Each row below holds a small network's activations on one input, seen along a few directions.
Each table varies a few parts of the input and shows all the possible inputs, shuffled.
A made-up example of a description, with smaller parts first: one of 8 places around a ring, together with either a single point or one of 11 places along a line or (one of 3 separate values, together with one of 6 places along a line).
Shared parts are said once, and a part with two or three values counts as separate values.
In the rows, 128 means zero.

Other details of the inputs vary at random and push rows far along two fixed directions, the same in every table; ignore that.

A family of inputs:
x1: [131 144 113 147 142 125 142 131 114 131 124 142 134]
x2: [133  88 135 140 113 107 146 130 146 154 170 140  84]
x3: [131 104 116 125 139 118 130 156 164 134 107 164  98]
x4: [146 137 155 127 114 194  79  36 135 131 152  52 136]
x5: [122 145 146 128 133 158  93  74 148 124 141  94 137]
x6: [129 103 110 135 137  97 148 134 147 137 142 152  98]
x7: [126 135 137 130 136 134 110 117 144 141 125 129 130]
x8: [127 149 134 137 133 135 121 101 108 132 137 114 152]
x9: [121 120 133 118 122 121 129 139 137 122 130 125 127]
x10: [127  89 164 149 130 141  92  35 205 175 192 100  80]
x11: [128 140 107 131 128 122 150 135  99 110 134 128 139]
x12: [126 136 124 139 142 138 120 128 141 132 120 139 126]
x13: [130 110 133 114 118 105 136 157 127 138 117 142 123]
x14: [123  98 138 122 123  90 126 117 161 146 155 139 100]
x15: [123 115 123 137 130  92 150 158 135 137 142 163 110]
x16: [139 148 111 135 142 146 130 127 110 125 103 127 139]
x17: [132 151 132 129 136 174  98  69 131 108 134  80 145]
x18: [137  87 144 125 110 144 118 149 172 150 125 150  83]
x19: [131 142 109 119 126 143 141 135  98 100 115 112 143]
x20: [128 125 119 127 126 118 144 167 121 114 118 143 125]
x21: [125 150 125 144 135 126 137 130 101 130 127 133 149]
x22: [124 136 130 110 113 133 129 136 109 111 125 110 145]
x23: [138 118 124 117 100 148 147 153  98 121 129 116 130]
x24: [127 110 141 130 135 109 110 141 158 165 119 158 110]
x25: [122 109 139 118 126 111 125 164 161 140 112 158 109]
x26: [123 129 132 125 123 119 127 107 126 120 148 115 131]
x27: [132 128 139 133 129 112 123 107 117 147 132 122 138]
x28: [126 132 141 101 114 142 111 118 122 124 112 100 145]
x29: [128 145 129 138 131 119 133 132 100 137 124 134 150]
x30: [124 127 127 128 125 123 127 104 132 113 153 110 122]
x31: [135 136 133 126 128 123 124 144 107 145 106 138 144]
x32: [120 136 133 138 137 137 113  76 148 126 153 110 122]
x33: [122  91 143 114 121 102 117 134 175 142 139 138  98]
x34: [140 139 114 142 144 132 133 143 121 133 105 146 132]
x35: [126 140 132 135 142 141 115 123 137 134 123 134 131]
x36: [127 136 127 135 126 112 137 138 102 143 123 140 145]
x37: [124 133 124 123 129 135 136 165 122 115 108 144 136]
x38: [123 128 132 119 126 150 114 119 147 107 125 112 126]
x39: [131 149 137 129 129 142 113 121 110 129 115 114 152]
x40: [123 139 127 122 127 139 132 155 118 114 109 135 143]
x41: [126 133 134 126 120 114 129 115 111 124 145 114 138]
x42: [130 134 120 120 132 148 121 123 130 114 112 118 131]
x43: [121 113 130 125 128 116 136 151 149 122 133 141 111]
x44: [137 152 107 142 139 137 139 109  94 120 119 118 146]
x45: [128 143 112 121 124 145 142 140 103  97 119 113 143]
x46: [124 122 121 136 132 102 150 150 127 130 142 151 120]
x47: [126 139 126 142 136 124 133 123 119 128 133 133 138]
x48: [120 125 132 124 123 128 129 137 131 116 132 123 128]
x49: [132 133 106 120 125 134 143 141 103 105 115 121 132]
x50: [128 101 124 147 150  98 133 128 169 153 139 163  91]
x51: [128 133 129 114 116 128 132 160 108 127 100 131 150]
x52: [131 136 106 133 128 113 152 138  99 114 131 135 131]
x53: [121 125 138 113 122 137 120 142 143 122 115 129 129]
x54: [129 140 116 122 131 149 132 147 117 107 107 129 140]
x55: [130 133 125 118 117 109 143 131  89 128 131 119 148]
Description of these inputs: one of 5 places around a ring, together with either a single point or one of 10 places along a line.
Changing only the place on the ring of 5 turns x30 into x12. The same change can be made to x55. Which row results? -> x31
Changing only the place on the ring of 5 turns x32 into x38. The same change can be made to x10. Which row results? -> x18
A walk changes only the place on the line of 10. It starts at x49 and steps to x19. List the rest of the walk in order. -> x45, x20, x43, x48, x9, x22, x33, x13
Change only the place on the ring of 5 in x29. List by row number the other rows that result. -> x22, x25, x39, x41

A family of inputs:
x56: [136 128 113 135 142 124 136 157 120 128  79 163 132]
x57: [119 115 156 107 113 153  97  97 155 122 130  90 118]
x58: [159 116  96 158 126  97 174 162  84 146 137 166 102]
x59: [112 109 156 110 115 111 120 106 174 140 172 124 106]
x60: [128  95 144 114 115 121  98 124 177 147 130 131 102]
x61: [107 121 124 143 151  97 133 119 173 137 153 163  93]
x62: [111 111 158 131 122 108 112 124 164 159 149 135 101]
x63: [129 161 133 122 131 168 116 133  85 103 107 107 172]
x64: [129 118  91 129 145 103 171 195 113 131  82 193 119]
x65: [123 125 105 141 137  67 178 214 108 130 118 185 119]
x66: [126 170 135 127 130 155 120 132  85 117 120 115 167]
x67: [141 146  97 107 117 131 135 134  88  86 106  98 153]
x68: [141 145 109 130 137 130 126 152 115 118  90 150 141]
x69: [116 121 159 130 114 133 106  76 133 147 146  92 141]
x70: [143 132 120 124 134 126 122 159 110 146  86 150 136]
x71: [149 172  97 147 126 164 148  88  55 113 137  98 155]
x72: [108  98 127 139 141 116 125 118 201 125 154 158  87]
x73: [117 112 150  95 105 152 103  78 163 107 148  68 120]
x74: [127 138 135 133 129 131 127 172 123 131 112 158 138]
x75: [138 146 124 109 110 149 117 126  75 125  93  89 167]
x76: [148 147 123  90 105 149 127 112  67 109 105  75 169]
x77: [120 149 130 130 138 139 104  25 131 117 162  74 144]
x78: [135 157 131 115 129 158 121 145  92 110  99 123 154]
x79: [128  82 148  99 115 115 115 107 179 141 134 128  88]
x80: [124 173 122 135 135 153 129 134  94 102 111 116 167]
x81: [146 145 103 106 126 125 139 124  76 105  95  91 143]
x82: [136 132 105 108 118 130 153 136  84  95  93 106 145]
x83: [117 177 103 132 137 143 148 132  87 101 129 122 162]
x84: [137  64 124 148 132 115 143 140 205 144 166 149  46]
x85: [148 151 123 147 124 159 128 118  71 144 122 116 153]
x86: [121 120 154 139 141 122 105 101 157 160 138 138 123]
x87: [119 109 104 130 137  94 158 198 124 114 117 164 110]
x88: [111  86 133 129 139  88 124 131 204 130 168 142  77]
x89: [136 132 130 126 143 147  91  75 150 129 110  85 130]
x90: [119 134 138 145 151 115 112 111 169 140 141 144 108]
x91: [139 134 125 120 133 127 123 167 118 136  94 156 135]
x92: [123 142 132 107 100 140 148 149  91  98 127 114 160]
x93: [107 105 125 138 149 110 126 123 199 133 159 153  89]
x94: [121 149 112 122 114 134 154 140  90  73 125  99 161]
x95: [109 102 157 129 122 111 111 129 178 159 151 135 100]
x96: [126 156 134 115 112 125 144 133  73 113 138 101 170]
x97: [122 128 130 133 110 116 145 201 109 135 106 165 139]
x98: [138 150 128 115 124 164 119 120  85 114  84 107 169]
x99: [119 131 142 136 138 140 110 108 171 118 133 131 119]
x100: [125 108 109 124 132  96 158 189 129 113 108 163 100]
x101: [118  79 138 144 146  65 134 103 185 156 165 152  84]
x102: [134 171 122 122 134 168 123 118  92  89  99 104 164]
x103: [124 151 136 141 141 141 107  66 137 132 134 101 146]
x104: [136 115 110 145 143  54 162 164 103 147 132 172 125]
x105: [138  72 143 131 111 130 134 138 195 156 169 147  63]
x106: [143 120 124 151 113 120 145 165  88 167 126 158 121]
x107: [122  78 147 118 122 113 114 140 170 157 111 149  98]
x108: [114 117 152  99 111 155 101  77 153 105 156  73 130]
x109: [122 162 142 131 135 163 100  62 141 109 143  75 148]
x110: [107 130 123 122 141 160 103  70 158  97 154  84 127]
x111: [132 128 149 133 141 121  94  94 147 157 144 134 130]
x112: [125 133  96 130 140 126 154 171 122 110 106 160 122]
x113: [152 126 120 139 104 119 163 154  76 151 140 155 127]
x114: [111 137 129 137 140 138 111  45 139 122 162  92 137]
x115: [138 117 129 131 119  77 156 163 102 157 137 171 141]
x116: [134 162 138 127 110 136 125 104  60 131 125  89 188]
x117: [123 160 152 125 129 157  96  80 127 125 143  90 145]
x118: [128 130 104 140 137  62 177 209  96 130 119 186 116]
x119: [129 122 132 127 121  87 158 164  99 152 132 166 141]
x120: [113 123 155 113 113 161  94  88 145 117 137  74 138]
x121: [125 124 118 118 137 148  98  57 152 116 131  81 119]
x122: [144 130 126 138 128 158 143 169 108 142 117 149 128]
x123: [130  81 148 139 118 138 125 144 180 162 147 141  77]
x124: [151 132 109 167 140 123 152 154 106 157 113 172 119]
x125: [117 119 154 131 136 132 101 123 174 145 139 133 113]
x126: [131  86 141  99 113 110 104 115 187 140 147 135  90]
x127: [119 142 133 129 143 155 102  97 156 115 129 101 131]
x128: [134 170 117 143 144 127 126 112  81 128 112 124 168]
x129: [120 130 130 132 117 112 147 203 108 142 110 164 141]
x130: [132 125  93 127 139 113 144 167 128 120 101 171 119]
x131: [143  99 131 156 143 142 128 131 191 150 141 153  80]
x132: [121 147 131 110 104 135 144 150  86 106 132 112 164]
x133: [136 125 117 140 128 183 120  73 156 108 167  82 109]
What do these inputs look like to the network? -> one of 6 places around a ring, together with either one of 2 separate values or one of 11 places along a line
Changing only the place on the ring of 6 turns x67 into x60. The same change can be made to x58. Which row results? -> x106
Changing only the place on the ring of 6 turns x61 into x96. The same change can be made to x77. Which row results? -> x115
Which other rows agree with x122 in the place on the ring of 6? List them by row number. -> x63, x66, x70, x74, x78, x85, x86, x91, x98, x111, x117, x125
Which other rows agree with x102 in the place on the ring of 6? List them by row number. -> x56, x68, x80, x89, x90, x99, x103, x109, x124, x127, x128, x131
Change only the place on the line of 11 in x82. List by row number the other rows that result. -> x65, x67, x81, x87, x88, x94, x100, x101, x104, x118
Change only the choice among 2 separate values in x84. List by row number the other rows that result. -> x58
Change only the place on the line of 11 in x107. List by row number the other rows that result. -> x57, x60, x62, x69, x75, x95, x97, x116, x120, x129

A family of inputs:
x134: [134 137 146 136 141 180  78  24 163 133 149  68 126]
x135: [129 172 149 128 120 149 107  86  74 125 132  78 183]
x136: [120  83 150 129 129  67 126 133 181 173 161 167  88]
x137: [115 107 133 152 160  83 112 119 196 172 131 180  88]
x138: [129  79 121 144 140 102 141 138 194 140 155 165  62]
x139: [148 157 117  87  98 195 130 191  58  78  57  97 174]
x140: [137 139 110 126 109 140 166 156  63 108 128 113 151]
x141: [143 157  85 154 145 130 174 199  72 121  90 181 146]
x142: [112  58 138 134 133  48 144 154 211 166 165 185  54]
x143: [126 178  95 138 146 136 147 144  75  95 105 128 169]
x144: [ 96 129 169  68 102 194  55  47 184  71 120  27 153]
x145: [148 138 104 130 115 105 175 205  52 146 106 175 153]
x146: [134 132 166 128 119 169  78  33 148 147 162  66 131]
x147: [122 125 109 138 137  95 160 165 123 116 131 160 114]
Changing only one part turns x144 into x139. The same change can be made to x142. Which row results? -> x140
What do these inputs look like to the network? -> one of 2 separate values, together with either a single point or one of 6 places around a ring
Change only the choice among 2 separate values in x146. List by row number the other rows that result. -> x135
Change only the choice among 2 separate values in x147. List by row number the other rows that result. -> x138
